A small network was shown many inputs. Here are its activations along a few directions, one row for each input.
In each table, some parts of the input vary, and every possible input appears once, in random order.
Descriptions start from the smaller parts, as in this example, which fits no table here: ring(8) and (point or line(9) or (values(3) and line(4))).
Shared parts are said once, and a part with two or three values counts as separate values.

Rows:
R1:  .06 -.12  .19  .10  .21 -.01 -.13 -.29  .03  .41 -.11
R2:  .02 -.13  .17  .30  .41  .18 -.24 -.08 -.09  .20  .09
R3:  .02  .04  .02 -.05 -.40 -.24  .05  .28 -.19 -.36  .14
R4:  .08  .11 -.07  .00 -.46 -.15  .18  .19 -.14 -.29  .02
R5: -.07 -.20  .24  .20  .37 -.04 -.22 -.13 -.12  .28  .11
R6:  .09 -.15  .11  .22  .29  .03 -.07 -.35 -.07  .38 -.06
R7:  .15  .13 -.03 -.11 -.53 -.23  .12  .11 -.03 -.22 -.06
R8: -.32  .19 -.53 -.63  .03  .31  .37  .34  .44 -.44  .02
R9:  .06  .19  .01 -.05 -.46 -.21 -.03  .11  .00 -.27 -.10
R10:  .07  .12 -.04  .10 -.34 -.05 -.01  .29 -.13 -.43  .13
R11:  .18  .13 -.07 -.01 -.45 -.19  .20  .06 -.13 -.26  .01
R12: -.02 -.07  .23  .13  .26  .02 -.28 -.28  .03  .37 -.14
R13: -.34 -.09 -.37 -.44  .77  .52  .13 -.03  .47  .27 -.02
R14:  .01 -.14  .14  .24  .30  .07 -.07 -.22 -.08  .35 -.04
Question: The inputs of R2 and R10 match in every part but one. If R13 is changed in the same way as R2 into R10, which row does it become?
Answer: R8
Question: What do these inputs look like to the network?
Answer: values(2) and (point or line(6))
Question: Change only the line(6) part in R3. List by row number the other rows that result.
Answer: R4, R7, R9, R10, R11

Rows:
R15:  .07 -.23  .25  .21  .50  .07 -.16 -.56  .04  .78 -.21
R16: -.02 -.06  .22  .21  .00 -.15 -.30  .02 -.14 -.05  .09
R17:  .17  .11  .04  .01 -.39 -.20  .04 -.11 -.04 -.01 -.14
R18: -.18 -.03 -.03 -.03  .27  .18 -.13  .17  .05 -.09  .14
R19: -.01  .02 -.26 -.20 -.05  .07  .34  .08  .04 -.11  .04
R20:  .11  .14  .12  .00 -.38 -.25 -.09 -.08  .03 -.02 -.16
R21: -.10 -.04 -.10  .02  .27  .22  .03  .15  .03 -.11  .15
R22:  .22  .05  .01 -.01 -.34 -.17  .21 -.09 -.15 -.03 -.08
R23:  .21 -.01  .00  .06 -.24 -.12  .23 -.05 -.22 -.04  .01
R24: -.04  .00 -.21 -.09  .08  .15  .26  .12  .02 -.11  .10
R25:  .08  .10  .16  .06 -.29 -.22 -.18  .00 -.03 -.03 -.13
R26: -.04 -.07 -.18 -.01  .21  .23  .14  .15 -.02 -.12  .15
R27: -.11 -.16 -.03 -.09  .74  .28 -.06 -.46  .30  .68 -.18
R28:  .07 -.09  .15  .31  .10  .01 -.09  .02 -.22 -.01  .16
R29: -.22  .00 -.03 -.10  .19  .06 -.19  .14  .11 -.14  .09
R30: -.13  .11 -.09 -.23 -.08  .00 -.07  .12  .23 -.11 -.11
R31:  .00  .07 -.24 -.26 -.14  .04  .33  .05  .10 -.11 -.08
R32: -.05  .12 -.20 -.26 -.20  .03  .15  .02  .19 -.10 -.14
R33: -.01 -.07  .21  .28  .10 -.04 -.24  .05 -.20  .00  .13
R34:  .17 -.04  .03  .19 -.11 -.06  .14 -.02 -.23 -.02  .11
R35: -.21  .03 -.01 -.18  .06  .04 -.15  .16  .19 -.10  .03
R36:  .13 -.11  .08  .27  .02  .03  .03  .03 -.29 -.03  .13
R37: -.12  .17 -.12 -.28 -.19 -.03  .03  .05  .26 -.11 -.15
R38:  .00  .00  .23  .12 -.13 -.18 -.26  .03 -.06 -.01  .03
Question: What do these inputs look like to the network?
Answer: values(2) and (point or ring(11))
Question: The inputs of R26 and R36 match in every part but the values(2) part. If R27 is changed in the same way as R26 into R36, which row does it become?
Answer: R15
Question: Change only the values(2) part in R23. List by row number the other rows that result.
Answer: R19

Rows:
R39: -.10 -.15  .01  .26  .78  .54 -.12 -.11  .01  .29  .11
R40:  .11 -.08 -.12  .03  .57  .35  .03 -.48  .22  .55 -.16
R41: -.15  .00 -.03 -.15  .47  .14 -.29 -.35  .48  .46 -.24
R42: -.11  .01 -.28 -.35 -.14 -.02  .27  .43  .07 -.37  .22
R43:  .04 -.05  .27  .09  .22 -.07 -.40 -.44  .22  .49 -.25
R44: -.12 -.27  .34  .11  .45 -.12 -.39 -.16 -.04  .34  .12
R45:  .05  .14  .14 -.05 -.66 -.39  .11  .10 -.17 -.13 -.09
R46: -.31 -.21  .04 -.17  .70  .09 -.28 -.08  .22  .32  .13
R47: -.09 -.21 -.02 -.03  .63  .31  .17 -.39  .03  .61 -.12
R48: -.13  .10 -.24 -.41 -.30  .02  .40  .25  .13 -.16 -.14
R49: -.15 -.13  .38  .33  .43  .11 -.55 -.07  .00  .22  .01
R50: -.02  .20 -.13  .14 -.29  .01  .06  .31 -.15 -.56  .12
R51:  .12  .03  .00 -.06 -.45 -.31  .05  .26 -.25 -.40  .21
R52: -.34 -.12  .07 -.22  .54  .10 -.16 -.26  .28  .52 -.22
R53: -.01 -.02 -.23 -.24 -.20 -.06  .24  .31 -.03 -.48  .28
R54:  .05  .05 -.15 -.12 -.27 -.22  .22  .23 -.16 -.47  .23
R55:  .06  .17  .02  .20 -.47 -.07 -.10  .34 -.24 -.48  .10
R56:  .15  .19 -.27 -.24 -.41  .02  .22  .04  .24 -.34 -.12
R57: -.34 -.07  .07  .06  .68  .34 -.46  .02  .26  .19  .00
R58:  .18 -.37  .22  .40  .50  .01 -.03 -.23 -.32  .42  .24
R59: -.15 -.17  .34  .05  .28 -.10 -.27 -.35  .02  .56 -.22
R60:  .09  .12  .02 -.11 -.61 -.27  .19  .08 -.21 -.17 -.14
R61: -.17  .16 -.26 -.09 -.16  .21  .09  .51  .08 -.46  .10
R62:  .36 -.14  .13  .37  .29  .09 -.04 -.51 -.06  .56 -.15
R63:  .02  .14 -.12 -.19 -.43 -.19  .34  .06 -.11 -.26 -.13
R64:  .13 -.22  .26  .64  .47  .25 -.20 -.14 -.30  .32  .11
R65: -.08 -.30 -.04  .03  .79  .29  .04 -.21 -.03  .41  .24
R66:  .20  .27 -.20 -.13 -.48 -.15  .21 -.04  .10 -.31 -.15
R67:  .07  .05  .11  .02 -.50 -.42 -.01  .28 -.23 -.34  .25
R68:  .06  .23 -.31 -.36 -.36  .05  .27  .16  .33 -.22 -.16
R69:  .16 -.26  .24  .33  .34  .05  .10 -.42 -.26  .63 -.11
R70:  .03  .19  .14  .25 -.51 -.18 -.17  .36 -.21 -.45  .13
R71: -.04  .08 -.20 -.28 -.37 -.03  .38  .12  .03 -.26 -.07
R72: -.07  .13 -.20  .00 -.21  .16  .08  .39  .00 -.58  .16
R73:  .24  .26  .08 -.02 -.70 -.35 -.03  .01  .05 -.20 -.12
R74:  .28  .24 -.06 -.08 -.64 -.23  .03  .00  .01 -.25 -.18
Question: The inputs of R72 and R56 match in every part but one. If R57 is changed in the same way as R72 into R56, which row does it become?
Answer: R41
Question: What do these inputs look like to the network?
Answer: line(4) and (values(4) or line(5))
Question: Change only the line(4) part in R54. List by row number the other rows that result.
Answer: R50, R63, R66
Question: Change only the line(5) part in R53. List by row number the other rows that result.
Answer: R42, R51, R54, R67

Rows:
R75: -.11  .05 -.17 -.15 -.01  .08  .07  .21  .09 -.22  .06
R76: -.09  .09 -.14 -.18 -.10  .06  .11  .15  .14 -.19  .00
R77:  .05  .07 -.09 -.14 -.20 -.03  .13 -.04  .06 -.04 -.09
R78:  .12  .03  .12  .08 -.17 -.16 -.03 -.11 -.06  .07 -.08
R79: -.06  .03 -.09 -.05  .02  .07  .01  .16  .01 -.18  .13
R80:  .00 -.05  .01  .11  .07  .04 -.03  .09 -.09 -.11  .11
R81:  .11 -.04  .16  .12 -.10 -.15 -.11 -.08 -.12  .08 -.03
R82: -.15 -.23  .07  .05  .80  .30 -.17 -.37  .19  .63 -.08
R83:  .05 -.03  .16  .21 -.01 -.08 -.13 -.04 -.18  .04  .04
R84:  .07  .03  .01 -.02 -.18 -.13  .06 -.08  .00  .03 -.08
R85: -.03  .09 -.15 -.23 -.15 -.01  .16  .04  .11 -.10 -.08
R86:  .03 -.05  .11  .19  .03  .01 -.08  .06 -.15  .00  .10
Question: What do these inputs look like to the network?
Answer: point or ring(11)

Rows:
R87:  .43  .16 -.05  .02 -.80 -.27  .33 -.02 -.17 -.19 -.15
R88:  .12 -.24  .21  .16  .36 -.03  .05 -.61 -.10  .76 -.21
R89: -.12  .10 -.40 -.55 -.25  .07  .28  .64  .00 -.63  .13
R90: -.19 -.13 -.29 -.10  .88  .46  .02 -.04  .32  .19  .27
R91:  .09  .16  .09  .27 -.44 -.21  .03  .34 -.44 -.63  .28
R92: -.16 -.34  .37  .60  .59  .11 -.31 -.04 -.16  .30  .26
R93: -.21  .19 -.28 -.37 -.50  .04  .30  .40  .13 -.52 -.01
R94:  .03  .29 -.14 -.40 -.68 -.21  .18  .20  .31 -.32 -.21
R95:  .36  .21  .12  .19 -.69 -.39 -.23  .18 -.36 -.39 -.02
R96: -.09  .01 -.01 -.21  .53  .14 -.17 -.45  .27  .55 -.38
R97: -.26 -.09 -.14 -.02  .64  .42 -.02 -.22  .31  .33 -.07
R98:  .00 -.32  .52  .40  .36 -.14 -.45 -.37 -.11  .54  .11
Question: What do these inputs look like to the network?
Answer: values(2) and line(6)
Question: The inputs of R87 and R88 match in every part but the values(2) part. If R93 is changed in the same way as R87 into R88, which row does it become?
Answer: R97
